These are the activations of a small neural network, seen along a few directions. Each row is one input.
In each table, some parts of the input vary, and every possible input appears once, in random order.
Descriptions start from the smaller parts, as in this example, which fits no table here: line(6) and (point or ring(11) or (values(3) and ring(5))).
Shared parts are said once, and a part with two or three values counts as separate values.
(in the rows, 128 means zero)

Other details of the inputs vary at random and push rows far along two fixed directions, the same in every table; ignore that.
To show where, the next rows are all for the same input, with only those details redrawn:
[149  56 164 120 161 133 119 133 154 136 149  91]
[108 109 105 117 133 122 119 142 161 121 128 175]
[187 124 142 126 129 143 149  93  74 119 106  74]

Rows:
x1: [ 99 109 104 135 133 100 112 161 151 125 126 170]
x2: [183 178 152 131 105 144 146  91 110 131 134  71]
x3: [112 200 109 130 106 121 150 117  64 119  93 151]
x4: [ 70 122 105 130 143 117 104 163 143 113 115 175]
x5: [135 194  97 134  90 104 159 118  73 139 102 153]
x6: [126 124 156 140 129 108 109 148 177 149 171 102]
x7: [ 78 133 116 111 129 117 138 142 162 137 136 178]
x8: [144 189 144 142 112 140 129 113  91 124 125  70]
x9: [ 77 120 105 141 134 101 105 173 137 115 117 176]
x10: [136  86 115 135 126 211  98  73 152 141 160 146]
x11: [164 128 138 133 134 147 151  97  75 109  92  77]
x12: [149  56 164 120 161 133 119 133 154 136 149  91]
x13: [139 194 100 114  87 127 164 100  86 134 103 157]
x14: [124 224 103 152  85 115 131 126  87 115 114 127]
x15: [ 77 176  98 124 113 131 119 150 189 125 144 179]
x16: [ 73 147 116 134 119  94 122 168 135 137 130 186]
Describe the family of inputs behind these rows.
> point or (values(3) and ring(5))
Which other rows does x9 become when the values(3) part takes its other values? List them by row number.
> x14, x16

Rows:
x17: [150  64 173 124 161 111 135 151 165 138 150  57]
x18: [201 137 139 145 129 116 161 106  48 111  85  44]
x19: [160  18 170 116 168 137 114 125 151 142 153 102]
x20: [ 69 133 101 124 119  84 118 170 151 136 137 217]
x21: [185 144 145 159 131 139 137 100  49 106  91  30]
x22: [ 63 154  98 124 126 122 118 156 170 108 118 190]
x23: [129  50 183 142 177 127  96 159 138 123 144  67]
x24: [172 118 174 113 135 111 109 142 189 137 175  82]
x25: [102 108 104 128 129 162 108 123 190 130 155 161]
x26: [ 47 171 106 128 112 124 118 154 176 142 147 205]
x27: [121 231  78 117  79 104 165 111  47 120  80 186]
x28: [143  45 191 108 178 108 125 158 144 138 140  69]
x29: [132 156 143 128 122 129  88 145 194 122 172 121]
x30: [218 135 134 125 110 159 174  64  73 128 108  61]
x31: [171 178  61 132  85 140 159  78  65 105  75 165]
x32: [167 169 165 139 118 146 146  93  36 136 112  56]
x33: [131 217  66 125  86 172 155  68  77 103  88 178]
x34: [126  81 165 137 144  98 122 152 156 162 163 102]
x35: [116  92 184 114 146 109 140 143 167 171 167 104]
x36: [152 201  69 109  87 146 178  71  78 111  82 183]
x37: [ 71 137 112 151 120 116  97 159 163 142 149 168]
x38: [147  35 162 143 163 166  92 116 167 140 164  79]
x39: [ 57 141 106 142 119 112  96 166 148 132 141 200]
x40: [ 61 144  92 119 131 117 104 170 153 105 110 199]
x41: [ 95  83 106 129 140 152  90 135 162 122 140 184]
x42: [ 97  97  96  95 136 127 120 138 169 132 132 213]
x43: [131 228  68 117  85 110 179 107  67  93  56 172]
x44: [136  74 178 140 163 135 112 142 161 130 157  43]
x45: [ 80 108  96 111 137 154  98 135 168 126 138 202]
x46: [181 172 169 153 110 150 152  85  61 145 128  23]
x47: [ 84 145 109 124 114  97 134 161 181 154 154 180]
x48: [198 127 153 135 136 116 158 109  32 107  83  52]
Describe the family of inputs behind these rows.
> values(2) and (point or (values(3) and ring(5)))
Changing only the values(2) part turns x19 into x41. The same change can be made to x35. Which row results?
> x26
Which other rows does x28 become when the values(3) part takes its other values? List them by row number.
> x27, x42
Which other rows does x41 become when the ring(5) part takes its other values? List them by row number.
> x25, x33, x38, x45
Which other rows does x30 become when the values(2) part takes its other values? List them by row number.
> x25
